A small network was shown many inputs. Here are its activations along a few directions, one row for each input.
In each table, some parts of the input vary, and every possible input appears once, in random order.
A made-up example of a description, with smaller parts first: values(2) and (point or ring(11) or (line(4) and ring(8))).
Shared parts are said once, and a part with two or three values counts as separate values.
In the rows, 128 means zero.

Other details of the inputs vary at random and push rows far along three fixed directions, the same in every table; ignore that.

A family of inputs:
R1: [137 127 148  98 137 121 141 123 147 151 151]
R2: [131 124 116 165 136 146  93 137 124 156 128]
R3: [ 91 111 149  95 112 141 155 128 124 129 132]
R4: [137 112 110 162 118 140 108 141 122 158 120]
R5: [149 133 128  83 147 101 162 141 133 134 183]
R6: [164 141  87 158 109 146 123 126 125 129 160]
R7: [117 126 132  95 116 155 182 115 121  97 174]
R8: [103 121 143  81 136 135 165 143 133 123 168]
R9: [114 118 119 135 128 156 114 161 103 132 142]
R10: [149 158 138 127 131  89 147  97 147  84 123]
R11: [128 123 143 110 151 120 145 121 137 139 156]
R12: [142 118 110 155 113 127 102 141 105 150 127]
R13: [132 127 102 159 127 133  99 151 107 138 129]
R14: [107 106 124 150 111 169 114 146 103 146  97]
R15: [ 59 116 163 107 107 187 168 114 104  62 115]
R16: [ 54 108 136 148 113 189 101 151  87 104  79]
R17: [134 122 107 156 114 129  97 147 103 142 130]
R18: [108 111 140 149 121 174  93 145 101 145 108]
R19: [103 120 113 164 102 189 113 127  99  96 120]
R20: [136 160 146  87 167  56 133  83 174  98  73]
R21: [127 127 130 100 124 104 149 127 136 134 157]
R22: [136 166 148 125 137  66 127  68 165  53  60]
R23: [127 131 106 163 134 145  98 143 127 151 126]
R24: [148 142 110 143 141  98  93 132 148 130 118]
R25: [ 72 127 155  88 102 189 187 120 118  85 135]
R26: [134 111 136 110 133 113 157 124 135 140 144]
R27: [144 111 110 160 122 137 109 142 107 154 119]
R28: [146 134 122  89 142  98 169 137 130 137 182]
R29: [142 131 159 101 152  91 124 103 142 120 110]
R30: [113 139 145 104 113 150 186 125 123 101 168]
R31: [ 56 103 176  97 142 174 148 124 102 101 107]
R32: [107 126 140  75 114 133 170 139 123 136 156]
R33: [162 124 121 143 132 133 106 144 117 168 155]
R34: [149 150 131  89 160  79 154 109 155 128 134]
R35: [ 56  91 145 153 103 200 108 143 100 124  69]
R36: [157 122 123 147 132 132 105 140 128 169 159]
R37: [138 131 148  94 135 126 141 128 138 153 142]
R38: [124 130 131 109 148 119 149 127 138 134 154]
R39: [119 146 155 103 172  61 117  80 154  75  57]
R40: [143 150 107 177 104 151 112 135 121 121 129]
R41: [122 133 125 104 132 115 149 134 141 133 151]
R42: [146 122 105 148 119 116 113 146 118 152 165]
R43: [ 56 127 168 108 104 188 171 121 110  71 111]
R44: [151 126 105 142 109 124 118 144 128 171 153]
R45: [157 154 122 109 117 118 182 121 142 121 181]
R46: [128 124 166 105 159  67 121  80 173  87  52]
R47: [137 126 115 160 138 146  95 140 114 155 124]
R48: [136 139 155 101 143  96 121 102 165 132 103]
R49: [136 123 117 164 140 139  96 135 123 153 135]
R50: [155 150 105 178 119 115  93 104 132  94  95]
R51: [153 124 103 144 119 116 115 149 107 151 162]
R52: [141 119 138 100 133 123 155 128 156 151 139]
R53: [150 118 130  94 133 104 175 126 145 156 169]
R54: [168 116 110 143 129 135 122 148 126 170 145]
R55: [142 112 140 104 138 119 154 126 149 144 145]
R56: [115 143 139  96 106 159 189 126 129 109 163]
R57: [148 109 111 160 126 130 111 141 106 151 124]
R58: [ 95  98 129 160 106 161 101 144  95 133 116]
R59: [147 110 116 158 126 142 105 142 133 159 123]
R60: [ 88 106 151 100 113 142 152 128 118 125 133]
R61: [ 60 115 137 162  93 216 116 131  89  78  85]
R62: [131 125 106 156 112 128  98 144 120 148 133]
R63: [156 128 111 148 143 132 113 141 117 164 157]
R64: [125 138 124 100 131 113 151 133 147 138 151]
R65: [ 53 118 170 114 106 187 169 120 101  62 112]
R66: [143 131 116 152 120  99  88 120 124 133  85]
R67: [133 132 105 153 127 137  93 153 131 144 131]
R68: [163 114 137  88 144 108 174 131 139 151 170]
R69: [139 150 125 137 151  75  76 110 150  96  57]
R70: [152 133 126  80 119 102 171 131 137 161 171]
R71: [ 57  95 167  95 116 176 158 128 105 108  85]
R72: [ 53 124 165 106 100 195 171 121 106  69 106]
R73: [152 124 148  90 144 109 157 124 144 155 182]
R74: [131 128 116 163 134 148  94 138 129 159 125]
R75: [137 160 125 182 126  93  73  84 143  61  34]
R76: [149 143 123  79 139 108 162 144 144 146 175]
R77: [139 159 112 173 126  98  63  73 154  64  25]
R78: [123 139 134 106 145  84 133 110 153 108 114]
R79: [123 136 136 108 147  82 133 110 149 104 117]
R80: [137 173 145 123 133  69 123  68 173  59  50]
R81: [135 123 109 159 135 130  92 152 120 134 141]
R82: [144 113 140 101 138 122 154 130 135 142 138]
R83: [156 134 109 143 138 136 115 143 125 173 153]
R84: [128 128 107 165 136 143  98 143 123 147 129]
R85: [137 145 108 154 133 103  84 129 133 124  83]
R86: [157 117 107 146 117 117 117 145 106 159 156]
R87: [149 115 115 155 124 148 103 147 123 160 112]
R88: [150 146 132  90 162  78 155 110 150 125 141]
R89: [164 143 101 169 111 137 128 135 115 124 163]
R90: [148 126 105 154 144 126 117 144 122 154 167]
R91: [138 137 113 150 123  98  85 124 126 125  89]
R92: [145 131 101 143 111 123 113 147 129 162 155]
Each input here is: line(4) and (line(5) or (values(2) and ring(9))).
The inputs of R64 and R78 match in every part but the line(4) part. If R80 is changed in the same way as R64 into R78, which row does it become?
Answer: R22
The inputs of R71 and R57 match in every part but the line(4) part. If R66 is changed in the same way as R71 into R57, which row does it become?
Answer: R86
A walk changes only the ring(9) part. It starts at R11 and steps to R90. List the rest of the walk in order.
Answer: R81, R79, R42, R58, R26, R46, R73
Which other rows does R44 become when the ring(9) part takes its other values? List them by row number.
Answer: R23, R35, R48, R52, R64, R67, R74, R92
Which other rows does R20 become when the values(2) part takes its other values? List them by row number.
Answer: R23

A family of inputs:
R93: [ 72 118 176  70 118 170 183 116 123  86 116]
R94: [166 133 102 139 113 129 152 140 126 158 192]
R95: [152 149 119 155 129  92  99 105 133 107  80]
R96: [168 123 115 135 136 136 134 143 127 176 189]
R97: [149 128 122 122 131 131 139 145 134 170 168]
R98: [120 125 116 143 113 152 134 145 108 132 158]
R99: [134 117 159  53 145 105 201 119 145 140 175]
R100: [148 127 120 146 144  79  84 118 139 126  82]
R101: [140 151 123 143 138  93  90 108 140  93  74]
R102: [137 149 120 149 139  93  90 109 147  95  84]
R103: [136 125 118 140 114 164 135 143 119 141 159]
R104: [128 138 157  63 163  83 166 105 157 117 147]
R105: [148 138 119 152 140  89  85 120 148 140  79]
R106: [170 137  97 135 124 137 148 149 123 160 186]
R107: [127 122 110 146 116 162 140 146 114 137 155]
R108: [138 149 121 147 140  95  94 105 145  96  75]
R109: [150 134 112 135 136 102 104 143 140 160 137]
R110: [ 67  86 148 149 112 189 102 147  90 120  80]
R111: [113 109 125 128 117 158 126 145 115 159 131]
R112: [160 141 105 151 124 107 125 123 133 134 142]
R113: [159 131 120 136 129 108 110 133 146 165 131]
R114: [121 150 155  52 147  84 183  98 164  91 138]
R115: [151 142 124 156 149  98  83 108 146 132  87]
R116: [129 128 111 140 119 161 131 151 110 137 155]
R117: [ 83 112 135 157 102 188 115 138  94 112 106]
R118: [169 139  99 134 116 126 145 150 113 158 192]
R119: [121 137 164  70 146  69 142  80 174 107  73]
R120: [115 100 126 135 122 153 126 152 105 149 133]
R121: [ 55  96 144 141 113 190 105 142  95 123  71]
R122: [151 129 124 150 151  81  86 116 138 125  86]
R123: [123 118 133 133 129 163 125 141 119 156 152]
R124: [118 146 158  57 140  78 190  91 161  90 137]
R125: [126 141 147  50 131  99 208 116 149 116 195]
R126: [147 146 116 164 130  93  95 105 139 107  86]
R127: [148 119 118 121 140 123 134 150 120 158 180]
R128: [169 123 118 145 139 109 111 129 133 155 144]
R129: [ 96 114 136 153  98 186 116 140  92 116 112]
R130: [ 82 131 168  49 127 128 197 114 133  92 153]
R131: [164 138 110 151 117 110 120 119 138 135 143]
R132: [158 122 110 136 137  96 105 142 129 153 141]
R133: [152 128 119 143 135  85  89 113 145 137  78]
R134: [134 143 146  50 132 102 210 117 144 123 190]
R135: [149 146 125 157 126  96  90  99 143 106  83]
R136: [ 80 113 138 148 110 193 119 139 102 107 101]
R137: [126 123 121 136 116 162 144 142 120 133 154]
R138: [157 142 104 148 124 104 122 126 132 133 147]
R139: [142 143 123 149 147  88  81 118 147 130  84]
R140: [148 143 123 153 153  94  87 109 145 130  87]
R141: [168 134 100 138 121 135 150 143 132 157 188]
R142: [ 76 116 134 152 104 183 106 146  84 103 103]
R143: [107 120 129 131 135 158 118 149 112 145 149]
R144: [  9  94 197  52 126 160 158 116 117  72  61]
R145: [139 125 117 138 113 165 136 145 117 143 160]
R146: [164 140  98 129 125 131 140 153 124 155 193]
R147: [ 71  92 149 155 121 191 101 142  90 116  87]
R148: [142 131 114 124 136 100 108 132 138 152 126]
R149: [127 123 125 134 114 163 141 139 123 132 154]
R150: [132 128 112 135 118 158 137 152 107 137 156]
R151: [110 120 129 131 135 159 124 147 113 148 148]
R152: [136 147 119 152 139  94  95 104 148  94  77]
R153: [ 77  87 151 152 117 191 102 145  91 123  93]
R154: [149 144 123 164 124  97  89 101 144 106  85]
R155: [ 76 110 130 157 111 194 119 143  98 106 103]
R156: [153 113 118 116 120 127 138 144 130 173 163]
R157: [141 126 113 141 113 164 138 149 110 143 156]
R158: [ 60  99 152 143 112 190 104 146 103 126  77]
R159: [163 114 111 133 135 127 141 152 117 174 180]
R160: [104 152 165  66 152  67 156  75 175  59  78]
R161: [137 127 110 142 116 162 138 150 106 141 152]
R162: [152 123 102 122 127 126 135 154 124 182 177]
R163: [133 143 130 140 148  85  80 116 149 122  81]
R164: [147 142 123 150 146  90  87 115 148 133  82]
R165: [154 138 107 128 120 125 147 141 121 148 184]
R166: [158 139 110 143 128 115 128 121 143 130 136]
R167: [ 97 128 159  59 131 138 207 117 140 103 156]
R168: [ 86 109 135 159  99 189 116 137  99 113 115]
R169: [172 133 102 136 119 136 149 142 135 159 194]
R170: [152 134 113 135 136 102 110 140 141 161 134]
R171: [163 143 105 150 124 109 122 126 129 138 143]
R172: [ 81 114 133 156 105 187 116 141  89 110 102]
R173: [ 59 101 150 149 131 190  99 141  92 109  87]
R174: [132 125 118 144 108 159 135 142 108 140 153]
R175: [153 147 119 156 134 102  92 105 145 107  77]
R176: [147 145 113 165 129  92  95 103 139 107  84]
R177: [115 152 159  76 152  71 156  80 171  69  83]
R178: [ 52  90 144 139 112 185  99 149  90 117  73]
R179: [149 145 121 161 127  94  95 102 143 106  86]
R180: [156 135  99 136 116 124 142 146 122 151 196]
R181: [ 82 132 170  46 127 128 197 113 132  91 150]
R182: [145 146 110 162 137  96  89 109 145 103  83]
R183: [138 147 156  63 133  86 189  94 153 103 137]
R184: [150 142 117 163 129 104  91 103 150 106  83]
R185: [164 126 113 145 144 105 115 133 129 153 141]
R186: [111 103 123 130 118 154 126 151 108 153 128]
R187: [129 126 112 142 119 162 137 147 112 138 153]
R188: [ 70 107 183  48 145 128 182 120 129  99 128]
R189: [159 137  97 133 125 129 142 150 129 151 194]
R190: [151 124 119 127 143 132 142 141 124 162 174]
R191: [148 144 119 163 127  93  94 100 143 106  84]
R192: [ 42 103 194  70 140 170 169 109 120  86  94]
R193: [119 136 168  73 166  61 145  84 163  88  84]
R194: [136 139 157  46 126 108 214 108 151 122 186]
R195: [124  99 130 132 117 155 126 149 111 155 143]
R196: [118 126 116 143 112 153 127 148 107 131 161]
R197: [161 135 119 142 133 112 106 133 143 162 137]
The inputs of R174 and R181 match in every part but one. If R141 is changed in the same way as R174 into R181, which row does it become?
Answer: R189
The inputs of R145 and R106 match in every part but one. If R194 is changed in the same way as R145 into R106, which row does it become?
Answer: R172
The inputs of R122 and R153 match in every part but one. If R162 is changed in the same way as R122 into R153, which row does it become?
Answer: R119
What do these inputs look like to the network?
Answer: line(5) and (ring(9) or (values(2) and line(6)))
Which other rows does R187 become when the line(6) part takes its other values? List them by row number.
Answer: R106, R107, R155, R161, R167
Which other rows does R141 become when the values(2) part takes its other values? List them by row number.
Answer: R191
Which other rows does R116 become when the line(6) part takes its other values? List them by row number.
Answer: R108, R150, R152, R177, R182
Which other rows does R95 become when the line(5) part takes its other values? List them by row number.
Answer: R118, R129, R142, R183
